Each row below holds a small network's activations on one input, seen along a few directions.
Each table varies a few parts of the input and shows all the possible inputs, shuffled.
A made-up example of a description, with smaller parts first: one of 6 places along a line, together with either a single point or one of 9 places around a ring or (one of 2 separate values, together with one of 8 places around a ring).
Shared parts are said once, and a part with two or three values counts as separate values.
In the rows, zero is written as 128.

Rows:
r1: [115 118 140 109 155 132 126 127 156 109 130 125]
r2: [142 108 146 129 118 123 149 149 112 113 129 115]
r3: [106 105 131 125 161 130 124 128 150 118 119 118]
r4: [150 120 147 131 113 133 138 153 114 110 122 123]
r5: [163 130 138 137 112 144 128 151 115 118 129 133]
r6: [128 103 146 154 131 120 142 136 100 125 128  92]
r7: [134 144 139 118 146 149 114 122 162 109 133 143]
r8: [173 143 126 131 103 159 150 142 121 139 138 152]
r9: [109 114 119 139 178 111 131 115 146 131 124 100]
r10: [138 109 130 161 141  99 154 125 100 143 125  82]
r11: [106 120 130 144 183 112 133  95 135 129 121  97]
r12: [147 155 112 113 140 170 134 115 159 128 138 162]
r13: [125 134 133 111 151 137 122 131 157 101 122 134]
r14: [128 100 150 145 125 124 145 146 104 119 122 109]
r15: [ 29 140  72  92  48  52  39  92 112 157 140 177]
r16: [105 116 130 131 164 134 127 105 143 121 130  94]
r17: [134 105 142 153 143 103 149 134  98 138 124  91]
r18: [136 169 125 113 140 172 130 134 163 139 131 162]
r19: [ 61 134  73 110  15  40  64 116  69 162 139 163]
r20: [152 151 123 105 139 162 124 111 162 131 124 147]
r21: [162 160 132 134 106 161 154 150 118 139 127 154]
r22: [175 138 133 132 103 150 138 140 123 137 122 142]
- What is each input in this table made of? => one of 2 separate values, together with either a single point or one of 10 places along a line
- Changing only the choice among 2 separate values turns r8 into r12. The same change can be made to r22. Which row results? => r20
- Which other rows does r18 become when the choice among 2 separate values takes its other values? List them by row number. => r21

Rows:
r23: [171 164 130 116 147 147  99 100 146 133 130 152]
r24: [ 24 121  68 106  37  14  53  93  71 159 120 148]
r25: [190 120 130 135  85 147 157 150 114 133 126 143]
r26: [ 71 105 151 122 158 136 142 124 139 108 134 103]
r27: [139 105 137 171 128 101 163 169 102 137 118 100]
r28: [110 135 107 153 184 113 132 119 142 145 125 110]
r29: [ 91 125 135 147 173 131 140  97 136 159 141 106]
r30: [145 134 155 145  88 175 156 155  95 146 141 141]
r31: [ 98 142 145 111 122 177 135 133 154 105 150 153]
r32: [169 133 128 148 101 155 147 180 104 142 132 148]
r33: [138 162 105 131 155 167 117 130 147 151 124 161]
r34: [122 105 149 119 155 107 108 118 152  84 116  96]
r35: [140 133 131 137 176 112 102  90 131 128 113  97]
r36: [ 56 155  66  81   9  42  55 105  84 162 160 201]
r37: [168 104 155 153 122 104 130 139  88 118 115  80]
r38: [120  94 156 165 123 130 164 144  83 144 136  97]
r39: [113 169 138 130 137 174 136 105 150 156 134 156]
r40: [113  99 121 113 153 112 140 120 153  90 123  96]
r41: [ 94  95 125 132 166 121 128 149 156 107 118 111]
r42: [162  87 131 147 116 105 162 144 102 135 123  83]
r43: [157 157 112 114 138 149 133 102 160 143 117 155]
r44: [141 131 124  86 126 153 134 132 162  97 125 151]
r45: [121 142 125 103 139 155 128 161 162 107 131 160]
r46: [198 141 152 135  92 142 127 148 101 119 131 134]
r47: [130 125 109 131 175 113 138  89 136 135 110 105]
r48: [151 144 143  98 124 146 102 130 161  84 136 143]
- What is each input in this table made of? => one of 2 separate values, together with either a single point or (one of 3 separate values, together with one of 4 places along a line)
- List by row number the other rows that have the choice among 2 separate values in common with r34. => r24, r26, r27, r28, r29, r35, r37, r38, r40, r41, r42, r47
- A walk changes only the place on the line of 4. It starts at r23 and steps to r43. List the rest of the walk in order. => r33, r39

Rows:
r49: [171 146 133 105 114 167 143 149 137 119 129 149]
r50: [ 72 140  77 106  17  56  61 117  77 157 145 174]
r51: [123  83 149 143 137  87 144 147 100 112 122  77]
r52: [116 104 135 150 147 114 142 132 115 125 122  87]
r53: [141  98 134 150 130 109 145 126 106 120 128  85]
r54: [150 149 129 108 141 170 121 135 159 117 138 151]
r55: [110 102 132 153 153 110 142 124 118 116 137  91]
r56: [148 146 138 110 120 179 135 144 157 114 115 162]
r57: [119 113 125 143 162 126 145 118 116 129 120 115]
r58: [ 50 140  79  97  25  65  58 103  87 162 139 166]
r59: [148 141 135 105 135 169 120 141 173 119 132 165]
r60: [106  81 138 139 162  88 125 123 128 107 121  72]
r61: [142 148 138 140 139 151 131 136 128 133 125 131]
r62: [ 42 145  73  92  40  54  62 101  90 156 141 169]
r63: [144 113 132 145 142 123 146 134 102 136 116 112]
r64: [143 141 152 124 123 160 141 127 145 138 136 144]
r65: [139 131 119 139 155 125 133 112 146 136 118 114]
r66: [118  98 131 135 159 109 130 110 127 124 125  85]
r67: [159 130 126 141 129 122 152 134 123 139 116 115]
r68: [145 144 128 128 154 143 122 117 147 133 126 129]
r69: [ 94  88 142 139 161  87 146 135 113 104 118  81]
r70: [140 149 132 110 134 169 138 147 149 119 145 152]
r71: [142 145 133 111 132 170 137 146 162 109 129 170]
r72: [101  88 146 144 150  94 141 139 111 110 110  74]
r73: [148 146 135 108 122 176 138 145 148 126 134 144]
r74: [166 143 136 133 124 143 135 134 120 131 125 127]
r75: [ 50 143  67  96  47  55  42  96 102 155 141 172]
r76: [131 131 121 146 146 127 146 119 136 132 127 115]
r77: [145 145 147 120 140 155 124 110 154 129 137 145]
r78: [121 110 134 154 151 131 139 138 115 146 130 112]
r79: [138 134 126 156 140 133 140 131 131 135 120 115]
r80: [169 142 149 127 114 153 143 126 134 126 133 148]
r81: [171 140 138 107 108 169 142 150 150 115 123 167]
r82: [126 113 126 142 170 124 125 118 124 134 121 114]
r83: [138 151 130 135 151 142 132 129 132 122 125 133]
r84: [141 145 143 126 133 154 139 114 148 121 138 145]
- Changing only one part turns r73 into r49. The same change can be made to r64. Which row results? => r80
- What is each input in this table made of? => one of 4 places along a line, together with either a single point or one of 8 places along a line
- Which other rows does r51 become when the place on the line of 4 takes its other values? List them by row number. => r60, r69, r72
- A walk changes only the place on the line of 8. It starts at r59 and steps to r54. List the rest of the walk in order. => r77, r68, r65, r82, r66, r60
- Which other rows does r71 become when the place on the line of 4 takes its other values? List them by row number. => r56, r59, r81

Rows:
r85: [134 120 136 146 146 114 127 117 122 131 122 101]
r86: [122  99 142 131 112 121 141 150 120 112 130 114]
r87: [110 124 124 145 173 124 146 113 133 144 127 100]
r88: [139 155 128 142 119 147 141 132 126 155 137 147]
r89: [105 102 138 118 159 125 139 126 141  99 128 107]
r90: [157 144 130 130 113 142 125 125 131 140 131 144]
r91: [130 150 128 132 141 151 133 128 139 158 133 144]
r92: [137 138 121 108 151 146 118 121 164 108 125 138]
r93: [123 150 122 136 154 155 134 118 144 149 129 145]
r94: [142 146 129 124 152 148 120 108 144 128 125 142]
r95: [118 128 135 112 138 157 125 132 154 103 132 148]
r96: [141 130 136 112  83 153 135 155 123 117 135 151]
r97: [156 117 132 144 107 113 139 135  93 141 126 108]
r98: [131 103 139 134  93 121 145 156 100 110 132 114]
r99: [133 114 137 133 142 110 125 136 126 109 120 107]
r100: [140 143 121 118 156 149 121 103 157 131 128 135]
r101: [130 123 133 156 130 116 151 135 106 155 131 112]
r102: [140 123 126 156 111 119 152 145  88 157 134 112]
r103: [111 103 145 130 135 123 134 140 128 105 127 110]
r104: [129 113 126 133 168 119 131 105 139 131 121  99]
r105: [138 135 123 114 143 147 116 129 156 111 121 144]
r106: [126 109 131 130 155 115 128 128 136 108 112 109]
r107: [146 149 134 127 136 143 118 116 139 133 130 139]
r108: [ 16 123  59 101  39  19  44  88  81 159 138 146]
r109: [117 131 135 101 148 155 130 124 160 102 133 144]
r110: [106  99 138 125 150 128 133 136 133 100 127 110]
r111: [ 30 149  55  82  29  49  35  86 101 166 145 188]
r112: [126 109 125 127 161 114 130 122 144 104 120 102]
r113: [145 119 136 146 125 112 133 126 109 135 126 105]
r114: [164 149 130 128  94 143 131 131 112 142 127 145]
r115: [128 119 132 142 162 118 128 110 126 125 120 102]
r116: [143 142 134 113 131 140 117 134 145 113 125 144]
r117: [153 110 132 133 100 109 139 152 100 119 120 114]
r118: [120 133 142 112 123 153 124 139 148 108 133 144]
r119: [123 152 122 125 164 153 139 111 151 148 131 140]
r120: [142 110 133 135 118 109 132 145 118 115 122 109]
r121: [152 140 131 119 107 138 125 141 139 118 125 148]
r122: [149 152 126 136 100 149 147 140 110 163 133 151]
r123: [130 135 142 116 102 149 132 145 137 109 136 149]
r124: [120 125 134 153 154 119 143 127 114 150 129 108]
r125: [161 142 126 121  87 140 127 149 122 120 126 148]
r126: [113 123 129 150 168 123 144 120 120 145 125 109]
- Changing only one part turns r91 into r124. The same change can be made to r95. Which row results? => r110
- What is each input in this table made of? => one of 2 separate values, together with either a single point or (one of 4 places along a line, together with one of 5 places along a line)
- Which other rows does r115 become when the choice among 2 separate values takes its other values? List them by row number. => r94
- Which other rows does r125 become when the place on the line of 4 takes its other values? List them by row number. => r96, r114, r122

Rows:
r127: [130 100 148 135 137 122 146 143 120 103 125  99]
r128: [140 150 129 128 154 156 131 111 148 140 132 139]
r129: [153 116 138 127 126 137 137 138 129 109 123 118]
r130: [122 127 132 140 170 133 135 116 141 134 121 117]
r131: [156 124 137 133 130 135 140 138 128 121 119 121]
r132: [ 67 146  81 100  25  71  67 117  88 161 146 178]
r133: [151 116 146 124 124 136 133 142 129 102 124 118]
r134: [ 57 146  71  92  51  66  54  97 107 152 141 179]
r135: [ 53 120  82 117  47  40  78 109  75 157 139 133]
r136: [136 104 139 142 144 121 150 140 120 122 123 102]
r137: [146 130 142 121 114 155 142 148 135 115 130 139]
r138: [134 131 131 111 141 151 128 125 155 107 127 138]
r139: [152 149 138 138 129 161 145 133 127 146 134 143]
r140: [117 112 136 125 160 130 129 127 146 107 120 116]
r141: [144 128 146 118 113 156 138 150 134 106 131 140]
r142: [139 121 140 158 153 125 151 128 111 141 128 102]
r143: [135 103 143 142 138 121 148 142 119 108 125 100]
r144: [150 136 139 126 119 155 144 147 135 127 131 140]
r145: [122 131 131 142 172 136 135 110 139 138 124 115]
r146: [ 72 135  80 107  35  51  67 108  81 157 132 157]
r147: [158 134 135 144 136 138 141 129 123 136 123 120]
r148: [152 143 134 131 123 158 145 145 132 132 131 140]
r149: [142 148 132 129 150 152 132 117 152 134 131 139]
r150: [159 130 134 136 135 136 139 138 126 130 124 119]
r151: [158 136 138 143 140 140 141 124 120 143 126 120]
r152: [ 37 127  74 101  69  49  61  94 100 156 134 149]
r153: [122 125 127 132 167 133 136 121 142 126 121 112]
r154: [132 130 137 109 140 150 123 130 154  98 127 139]
r155: [151 146 137 138 126 158 144 139 130 140 131 145]
r156: [120 116 132 127 163 131 134 123 147 120 121 113]
r157: [140 116 136 151 147 122 151 139 116 127 125 100]
r158: [138 114 138 154 150 124 151 131 115 137 128 101]
r159: [140 137 133 116 146 148 128 127 156 120 128 140]
r160: [141 144 127 119 150 150 130 124 152 127 127 139]
r161: [115 109 139 120 157 132 125 129 147 100 126 112]
- What is each input in this table made of? => one of 5 places around a ring, together with either a single point or one of 6 places along a line
- Changing only the place on the ring of 5 turns r145 into r151. The same change can be made to r152. Which row results? => r146
- List by row number the other rows that have the place on the ring of 5 in common with r135. => r127, r136, r142, r143, r157, r158

Rows:
r162: [146 129 122 147 185 120 124  99 141 137 109 109]
r163: [118  75 153 148 155  99 157 160 116 109 126  66]
r164: [170 164 123 134 123 184 157 140 126 139 122 165]
r165: [175 111 153 114  98 159 147 148 127 109 133 121]
r166: [117 162 146 138 184 162 123 116 161 141 137 145]
r167: [181 130 142 139 104 170 158 127 107 155 129 125]
r168: [109 136 145 109 164 160 133 121 183  95 131 141]
r169: [ 50 152  73 121  44  47  50  95  71 171 143 176]
r170: [141 105 126 115 173 124 120 112 152  92 118 101]
r171: [124 106 142 167 164  92 176 144 108 152 127  65]
r172: [ 40 126  77  93  28  49  48 110  91 135 134 166]
r173: [165 139 133 112 114 171 142 162 152 101 128 155]
- What is each input in this table made of? => one of 2 separate values, together with either a single point or one of 5 places around a ring
- Changing only the choice among 2 separate values turns r167 into r165. The same change can be made to r171. Which row results? => r163
- Which other rows does r166 become when the choice among 2 separate values takes its other values? List them by row number. => r168
